A small network was trained on invented records. Each row is its activation on one of them, seen along a few directions.
After each row come some of the record's fields: J, K, G, M.
The largest differences between rows may come from other fields.
In the rows, 500 means zero.
Strong random noise was added to every row along 7 fixed directions; ignore it. To show where, here is one row again and again, with new noise each time:
[516 558 548 475 571 542 405 482 646 584 599 498 502 501 338 484 368 639
 501 453 503 455 493 412 401 486 411 454]
[408 395 419 442 549 579 664 366 382 329 414 402 258 139 778 583 606 616
 785 627 567 507 316 695 681 229 494 319]
[331 593 397 358 610 626 306 463 724 535 766 615 505 546 111 627 307 698
 532 305 651 188 512 403 490 494 376 448]
[658 555 522 460 454 445 468 571 529 531 377 354 447 521 519 379 567 481
 417 338 365 713 471 582 507 610 626 528]
[387 730 564 450 341 573 739 525 392 347 377 445 624 506 527 342 455 359
 173 306 558 389 542 615 613 512 806 801]
[555 708 571 511 490 540 452 519 631 596 519 482 597 516 291 382 305 611
 318 338 450 517 523 418 338 635 487 607]
[416 690 500 349 424 561 329 696 551 512 533 449 483 604 295 561 587 545
 563 127 548 301 552 509 415 713 584 664]
[312 495 459 374 475 636 603 479 372 348 489 435 369 294 635 596 585 585
 700 466 620 299 415 627 597 331 553 465]
[588 556 516 528 570 469 514 418 642 522 482 472 475 457 431 408 397 544
 400 486 464 631 454 512 549 467 502 473]

[593 335 812 497 482 587 407 655 353 706 638 416 657 653 540 409 456 620
 570 723 392 364 585 228  76 348 355 388] : {J: j2, K: k2, G: g4, M: m3}
[424 648 582 636 455 412 559 422 450 391 330 448 430 463 631 490 594 327
 599 498 615 595 521 516 563 592 590 582] : {J: j2, K: k1, G: g1, M: m1}
[481 589 523 467 402 502 642 481 367 457 394 415 511 480 592 454 441 478
 373 382 452 543 512 588 521 530 626 582] : {J: j1, K: k1, G: g3, M: m2}
[345 301 549 427 388 684 517 362 264 511 701 478 658 681 524 506 260 471
 393 578 576 333 553 311 488 375 543 317] : {J: j5, K: k1, G: g2, M: m2}
[695 264 488 350 404 543 465 660 391 660 455 365 514 562 598 406 619 596
 395 493 209 642 503 566 375 504 577 348] : {J: j5, K: k3, G: g3, M: m3}
[483 303 327 273 354 605 395 656 537 582 617 569 701 770 349 446 493 473
 145 297 382 375 599 521 632 623 604 521] : {J: j5, K: k3, G: g4, M: m4}
[310 401 487 420 476 556 625 379 345 417 632 515 566 528 533 502 383 440
 339 550 595 358 525 469 603 273 578 443] : {J: j1, K: k3, G: g2, M: m1}
[531 474 538 459 406 582 476 559 310 552 422 371 568 430 621 427 548 519
 540 476 369 588 487 468 356 563 538 428] : {J: j2, K: k3, G: g2, M: m3}
[513 341 490 414 495 535 481 468 464 523 525 458 465 553 561 491 481 525
 483 476 467 545 501 520 525 482 502 350] : {J: j5, K: k1, G: g3, M: m2}
[510 734 406 433 452 493 630 650 451 422 297 400 406 288 555 519 704 560
 481 271 485 497 431 732 524 491 682 735] : {J: j3, K: k3, G: g3, M: m3}
[428 660 459 516 430 428 523 489 453 419 350 532 504 436 503 574 618 400
 580 350 610 535 503 598 527 689 563 673] : {J: j1, K: k1, G: g2, M: m3}
[254 739 394 544 477 654 506 432 551 409 548 595 582 285 293 567 299 702
 520 377 665 232 475 470 414 564 376 562] : {J: j2, K: k2, G: g3, M: m1}
[595 486 631 577 496 328 440 549 537 542 434 410 525 744 535 358 605 251
 311 457 443 673 608 463 553 604 626 601] : {J: j2, K: k1, G: g4, M: m1}
[538 549 463 494 578 457 605 447 565 502 513 557 557 500 400 459 402 518
 243 484 522 472 523 565 567 387 573 567] : {J: j1, K: k1, G: g3, M: m3}
[393 687 239 494 642 529 418 247 672 449 639 585 503 356 206 571 240 662
 419 432 612 433 385 522 658 399 440 430] : {J: j3, K: k3, G: g2, M: m3}
[541 767 458 577 483 466 434 367 470 526 443 422 458 395 467 497 433 538
 535 410 547 636 427 553 422 650 560 528] : {J: j3, K: k1, G: g2, M: m3}
[643 287 461 542 541 537 460 456 519 615 510 475 450 456 532 457 388 668
 521 688 312 731 443 438 348 464 328 230] : {J: j5, K: k3, G: g1, M: m1}
[401 575 739 674 572 361 498 439 500 444 442 552 398 524 637 582 727 277
 835 670 717 418 576 399 539 456 494 633] : {J: j2, K: k1, G: g2, M: m3}
[551 556 783 704 562 443 592 599 646 595 440 599 609 561 483 469 583 462
 527 711 524 411 587 389 368 439 432 694] : {J: j5, K: k3, G: g3, M: m3}
[656 477 403 487 643 328 588 406 771 450 520 558 446 484 383 489 457 502
 305 542 496 721 402 565 766 393 565 427] : {J: j1, K: k3, G: g3, M: m2}
[577 345 392 390 483 531 461 555 383 524 499 434 442 388 642 565 593 559
 609 534 370 595 423 647 430 488 464 339] : {J: j1, K: k2, G: g2, M: m3}
[613 395 454 367 480 406 290 586 450 539 474 340 331 608 538 561 658 523
 693 318 416 631 480 531 510 635 531 306] : {J: j2, K: k1, G: g3, M: m2}
[498 381 601 416 524 437 232 766 551 578 573 415 420 829 458 605 845 379
 772 395 507 396 574 417 460 572 538 453] : {J: j2, K: k3, G: g4, M: m1}
[508 655 468 623 544 302 533 529 770 457 469 693 658 610 355 366 467 320
 230 430 537 560 596 555 717 611 543 764] : {J: j2, K: k2, G: g4, M: m4}
[652 637 340 544 562 524 369 507 733 711 474 565 543 371 212 448 322 804
 406 340 304 669 444 490 312 789 333 467] : {J: j5, K: k3, G: g3, M: m3}
[457 539 365 399 424 548 540 624 376 434 420 470 497 433 496 491 623 513
 462 329 474 457 447 665 563 585 573 576] : {J: j2, K: k2, G: g4, M: m3}
[487 469 624 637 572 468 548 509 590 523 539 537 541 536 531 447 506 446
 504 666 525 478 537 394 429 440 390 524] : {J: j2, K: k3, G: g4, M: m1}
[251 570 446 402 517 585 663 424 392 321 519 559 487 473 518 592 573 393
 468 527 678 243 464 582 755 217 635 595] : {J: j3, K: k3, G: g2, M: m3}
[435 186 410 287 458 603 451 531 452 547 688 507 692 780 436 436 353 481
 154 514 402 361 572 465 565 327 623 280] : {J: j5, K: k2, G: g3, M: m1}
[501 484 100 399 572 573 496 309 526 401 567 498 359 143 407 612 322 757
 599 353 521 634 286 669 592 502 387 289] : {J: j1, K: k2, G: g2, M: m2}
[570 204 373 461 564 571 576 378 538 524 584 601 544 471 537 447 381 549
 319 704 425 501 469 546 610 275 439 261] : {J: j5, K: k2, G: g3, M: m3}
[489 579 434 582 426 440 489 539 441 461 348 527 446 431 553 526 608 416
 670 442 522 575 440 568 508 677 466 548] : {J: j2, K: k2, G: g2, M: m3}
[812 475 610 572 415 399 728 466 462 576 244 360 589 416 733 188 510 441
 145 642 207 926 469 542 441 386 617 477] : {J: j3, K: k3, G: g3, M: m3}
[452 350  91 290 437 602 529 476 392 326 409 446 249 180 579 680 768 672
 655 328 467 506 312 882 826 474 600 319] : {J: j5, K: k3, G: g3, M: m3}
[683 441 667 475 428 433 480 677 467 575 408 353 491 679 616 390 670 426
 470 428 331 657 549 533 430 548 680 545] : {J: j5, K: k3, G: g3, M: m2}
[406 385 334 475 397 689 580 534 445 446 506 646 641 386 562 539 458 607
 498 484 461 348 511 553 495 572 367 485] : {J: j5, K: k2, G: g4, M: m4}
[551 490 535 605 434 477 546 487 389 484 430 460 461 328 746 450 503 478
 640 525 439 673 433 547 409 579 540 462] : {J: j5, K: k2, G: g2, M: m2}
[531 421 481 461 481 567 618 455 535 496 566 635 663 647 513 382 384 431
 158 590 478 424 528 460 585 331 480 531] : {J: j3, K: k2, G: g4, M: m4}
[505 498 477 437 700 590 456 384 704 557 722 567 556 404 228 546 157 764
 388 557 526 429 415 384 459 334 299 291] : {J: j2, K: k3, G: g3, M: m2}
[624 864 601 744 469 348 550 545 628 574 230 531 495 342 421 458 563 506
 534 401 484 703 507 540 357 870 391 785] : {J: j2, K: k1, G: g3, M: m3}
[501 475 373 402 479 529 218 660 522 593 509 486 459 496 367 639 679 598
 774 252 421 517 490 519 392 758 431 412] : {J: j5, K: k3, G: g2, M: m3}
[181 552 553 386 382 800 784 416 273 337 576 559 595 277 567 532 291 679
 343 648 655  95 444 479 432 222 586 580] : {J: j5, K: k3, G: g1, M: m1}
[659 424 559 551 565 397 290 396 481 588 497 351 334 519 588 478 515 500
 711 521 426 811 449 408 447 578 433 286] : {J: j2, K: k1, G: g2, M: m2}

Here are new rows. What are their fields?
[477 500 576 664 723 444 533 351 719 489 576 644 395 313 499 561 443 597
 734 830 640 490 482 384 577 260 288 420] : {J: j2, K: k3, G: g1, M: m4}
[537 408 186 535 704 565 522 251 771 418 623 688 428 275 297 580 247 698
 426 529 541 584 344 644 754 385 303 234] : {J: j5, K: k2, G: g3, M: m2}
[554 329 370 433 633 398 436 328 632 456 686 517 441 579 386 509 420 376
 461 506 558 577 483 552 740 372 539 381] : {J: j1, K: k2, G: g2, M: m2}
[481 523 580 456 305 574 599 573 206 498 419 440 581 419 692 384 512 493
 478 503 412 470 518 467 262 566 554 564] : {J: j2, K: k2, G: g2, M: m3}
[506 399 572 507 351 541 667 502 342 478 437 550 708 621 648 312 459 285
 194 567 444 510 576 544 497 455 662 603] : {J: j5, K: k2, G: g2, M: m3}
[416 633 507 405 318 551 534 633 342 450 461 492 648 671 533 471 568 376
 297 257 545 313 631 491 535 637 710 745] : {J: j3, K: k1, G: g4, M: m4}
[234 455 508 414 496 621 430 358 541 494 742 603 547 476 379 638 309 578
 578 529 652 215 501 342 510 410 421 468] : {J: j5, K: k3, G: g2, M: m2}
[503 563 620 503 482 621 531 532 429 547 501 460 569 373 515 501 333 678
 463 475 447 486 496 452 268 568 403 485] : {J: j5, K: k1, G: g3, M: m2}
[508 464 429 366 609 450 556 359 524 395 505 410 349 544 565 542 520 445
 494 511 583 538 426 611 729 331 648 414] : {J: j3, K: k1, G: g3, M: m2}
[561 713 528 518 534 396 440 623 628 494 398 463 402 480 410 584 735 513
 648 348 547 446 496 555 488 556 586 693] : {J: j3, K: k3, G: g3, M: m3}
[602 265 652 516 561 407 500 634 534 590 493 413 376 534 701 520 764 487
 634 722 393 584 467 498 454 361 517 452] : {J: j5, K: k3, G: g4, M: m1}
[557 299 436 336 408 625 312 714 380 629 518 403 422 466 638 565 720 696
 770 454 315 501 471 517 339 613 359 320] : {J: j2, K: k3, G: g4, M: m4}
[486 635 592 579 450 404 407 502 410 439 390 397 403 536 603 528 629 360
 717 372 568 618 514 449 515 711 583 562] : {J: j2, K: k1, G: g2, M: m2}
[370 356 350 482 497 669 694 360 363 389 517 528 534 360 638 440 344 505
 359 637 533 410 408 561 634 318 502 366] : {J: j2, K: k2, G: g4, M: m1}
[451 573 534 453 579 505 528 599 566 473 515 579 491 444 413 543 590 597
 543 450 547 321 524 532 460 443 536 639] : {J: j5, K: k3, G: g3, M: m3}
[353 695 387 526 516 682 535 468 438 485 512 629 508 141 385 632 340 796
 671 470 586 317 376 532 270 580 245 567] : {J: j1, K: k2, G: g2, M: m3}
[656 511 651 612 630 314 512 475 679 542 412 439 357 446 560 472 578 484
 640 629 464 713 435 525 535 412 442 483] : {J: j2, K: k3, G: g3, M: m2}
[409 551 630 542 464 479 540 363 310 479 522 434 482 529 634 450 398 426
 586 548 578 531 497 389 468 490 556 469] : {J: j2, K: k1, G: g2, M: m2}
[498 350 388 485 484 585 750 320 436 450 500 548 597 302 640 350 336 597
 253 713 417 582 417 606 657 269 447 389] : {J: j2, K: k3, G: g4, M: m4}
[325 621 508 428 476 621 516 598 450 414 540 563 451 407 458 600 598 597
 686 463 650 243 531 483 493 479 490 617] : {J: j2, K: k3, G: g1, M: m4}
[472 342 533 383 395 544 540 619 281 475 512 423 453 537 707 535 630 429
 589 454 448 476 487 536 454 415 561 472] : {J: j1, K: k2, G: g2, M: m2}
